Each row below holds a small network's activations on one input, seen along a few directions.
Each table varies a few parts of the input and shows all the possible inputs, shuffled.
A made-up example of a description, with smaller parts first: values(3) and (point or line(9) or (ring(5) and line(6))).
Shared parts are said once, and a part with two or three values counts as separate values.
In the rows, 128 means zero.

Rows:
r1: [125 156 158  98  84 135 114 134  90 151  48 116 103  71]
r2: [153 145 181 112  84 104  60 135  87 129 100 120 106  72]
r3: [129 108 128  90  56  69 103 101  50 160 126 154 104  93]
r4: [143 149 156  85  68 154 125 142  88 112  90 132 120  55]
r5: [114 118 158 165 179 164 139 146 181 120 166 131 131 188]
r6: [117 118 152 155 189 183 172 120 180 127 116 111 127 185]
r7: [141 187  46 178 216 139 172 109 164 118 188  81 200 151]
r8: [ 92 101 124 140 163 199 188 158 193 114 143 139 131 162]
r9: [ 94  72 107 151 147 126 174 113 146 143 194 155 126 210]
r10: [144 219  54 111 111  81 102 126  79 122 121  90 181  39]
r11: [152 102 145  93  71  68  68 124  95 135  78 167  94 100]
r12: [131  61 127 158 166 113 120 129 183 106 165 139 111 208]
What do these inputs look like to the network?
> values(2) and (point or line(5))
Changing only the values(2) part turns r11 into r12. The same change can be made to r2. Which row results?
> r5
Change only the values(2) part in r7. List by row number the other rows that result.
> r10

Rows:
r13: [126  73 189 158 156 174 123 137 173 139 126 131 105 176]
r14: [137 160 105 126 104  81  90  75  95 124 121 112 134 100]
r15: [115 135 113 149 194 103 146 114 144 121 169 115 162 194]
r16: [113 200 111 102 104 150 145 142  98 128 108 106 180  57]
r17: [134 180  83 150 174 177 179 138 175 119 152 109 164 133]
r18: [142 169  86 130 199 174 185 139 156 100 145 119 181 153]
r19: [164  81 125 115  94  74 104 136 103 128 105 163 107  99]
r20: [153 194  85 101 109 131 143 126 119 111  95  77 151  64]
r21: [132 141 108 165 162 121 132  92 144 131 179 116 142 176]
r22: [112  78 169 143 176 182 138 119 176 111 119 149  95 185]
r23: [139 176  83 152 185 172 173 154 157 106 149 110 171 134]
r24: [104 170 105 134  84 107 108 107  61 157 129 102 127 122]
r25: [ 97 138  90 176 186 113 136 114 160 146 159 123 150 162]
r26: [118  81 127  94  85  84 128 121 102 122 115 138 123 103]
r27: [190 202  83 100 136 114 139 137 102 113  88 111 137  83]
r28: [170 166 106 133 118  66  82  97  87 122 107 131 122 120]
r29: [115  61 113 128 160 141 147 118 149  99 172 175 134 172]
r30: [181 211 104  97 115 125 116 160 115  84 111 111 133  77]
r31: [159 108 156  86  87  74 105 152 110 106 143 166 107 111]
r32: [143 115 208  98  87 119  70 174 137 103  90 121  74 122]
r33: [128  69 123 135 143 136 142 129 161 134 173 156 140 169]
r34: [ 99 106 190 128  72 157 126 141  81 160  88 117  70 117]
r35: [129 134 115 174 167 114 115 117 152 142 167 115 166 175]
r36: [ 85  86 136  91  73 114 116 120  95 145 125 169 144  89]
r37: [161  84 179 109 116 111  89 134 120 141  62 126  70 119]
r38: [127 218  94 119  83 163 162 151  89 146 112 107 148  90]
r39: [155 167 129 134 107  69  54 145  98  98 132 116 127 101]
r40: [116  58 113 140 150 129 152 132 157 136 177 158 124 155]
r41: [ 94  96 121  98  52 123 132 135  80 161 127 156 121 129]
r42: [ 85 168 130 135 101  92 101 107  90 140 116 125 164  99]
r43: [ 90 103 211 118  82 139 124 126 118 152  79 120  97  96]
r44: [105  73 168 160 155 183 122 125 189 149 122 136  94 161]
r45: [146 177  83 142 179 173 175 138 155 118 165 111 155 129]
r46: [ 89  68  98 134 146 133 151 124 169 131 170 165 116 160]
r47: [135  84 188 117  97 124 108 108 118 141  75 115  81  93]
r48: [122  79 182 137 170 167 147 123 171 145 137 134  91 185]
What do these inputs look like to the network?
> line(4) and (values(4) or line(5))
Changing only the line(4) part turns r20 into r26. The same change can be made to r17. Which row results?
> r46
A walk changes only the line(5) part. It starts at r30 and steps to r27. List the rest of the walk in order.
> r20, r16, r38
Change only the values(4) part in r46. List by row number the other rows that result.
> r29, r33, r40
List by row number the other rows that have the line(4) part in common with r21.
> r14, r15, r24, r25, r28, r35, r39, r42
